Each row below holds a small network's activations on one input, seen along a few directions.
In each table, some parts of the input vary, and every possible input appears once, in random order.
A made-up example of a description, with smaller parts first: one of 6 places along a line, together with either a single point or one of 11 places along a line or (one of 2 separate values, together with one of 8 places around a ring).
Shared parts are said once, and a part with two or three values counts as separate values.

Other details of the inputs shift rows strongly along three fixed directions, in all tables alike. That doesn't count.

Table:
r1: [ -7  44 -11  -8 -21 -22  -1 -13   7 -11 -31]
r2: [-10  61 -64  -5  10   1 -21   1 -18 -11   1]
r3: [ 11 -43 -29 -27  45  -1  -1  12 -33  26  43]
r4: [-16  45  -3   7 -20 -15  -7 -11  30  -8 -14]
r5: [ -2  12  32   7  -2  12 -19 -12  18  -9 -43]
r6: [-25 -37 -21  42 -12  23   8   7 -12  15  15]
r7: [-16 -23  43  23 -13  14  27 -23   7 -22  11]
r8: [-20   1  28 -21  -4  14  -7  -5  28  -9 -41]
r9: [ 23  16  29 -42  46 -16   2  15  36   2  19]
r10: [-26 -46  36  34 -18   9  12 -40   4   0 -29]
r11: [ -8  13  31   6  -9  13   3   3  22  10 -46]
r12: [-26 -44 -33   8 -12   5  17   6 -21 -29  22]
r13: [-38   6 -49  41   8  20  -6 -14 -16 -17  30]
r14: [ 22 -35 -25  10  32  -8  -8  -6 -10  46  56]
r15: [ 34 -25 -25  -7  24  -3  15   5 -32  13  70]
r16: [ 23 -30  32   2  38 -10  41   3 -15   8  10]
r17: [ 21 -34  42  -5  29  18  12 -22  -2  25  20]
r18: [-20 -27  38  37  -3   7  34  -3  10 -13  -4]
r19: [ -4  34   1  -6 -41  15 -24   5  22   2 -12]
r20: [ 47  31  30 -44  30 -16  10   0   4   9  12]
r21: [ 16  14  29 -25 -27  -3 -10   4  -2   1 -24]
r22: [ -2  50 -70  -2 -17  -6  -6  35  -8   4   9]
r23: [-19  19  -8 -18 -24   8 -25  17  31  -8 -23]
r24: [ 51   9  28 -16  31 -11 -29  17  22  18   7]
r25: [ 28  17  19  -4 -15 -19  -9  16   9 -31 -21]
r26: [-29 -16 -60  21 -22   0 -11 -14 -39  15  10]
r27: [-43 -21  -3   0 -11   9  23 -12 -10 -39 -18]
r28: [ 60  14  16 -29  13 -47  -1  14  14  12  12]
r29: [-11  44 -65  -8 -13   3 -20  28 -21  26  -7]
r30: [-12 -51  34  30 -23   6   1 -12 -26 -26 -32]
Description of these inputs: one of 5 separate values, together with one of 6 places around a ring.
Changing only the choice among 5 separate values turns r29 into r3. The same change can be made to r18. Which row results?
Answer: r9
Which other rows does r25 become when the place on the ring of 6 takes its other values? List them by row number.
Answer: r2, r5, r13, r24, r30
Which other rows does r24 become when the choice among 5 separate values takes its other values? List them by row number.
Answer: r6, r14, r19, r23
Which other rows does r16 become when the choice among 5 separate values takes its other values? List them by row number.
Answer: r1, r2, r20, r27
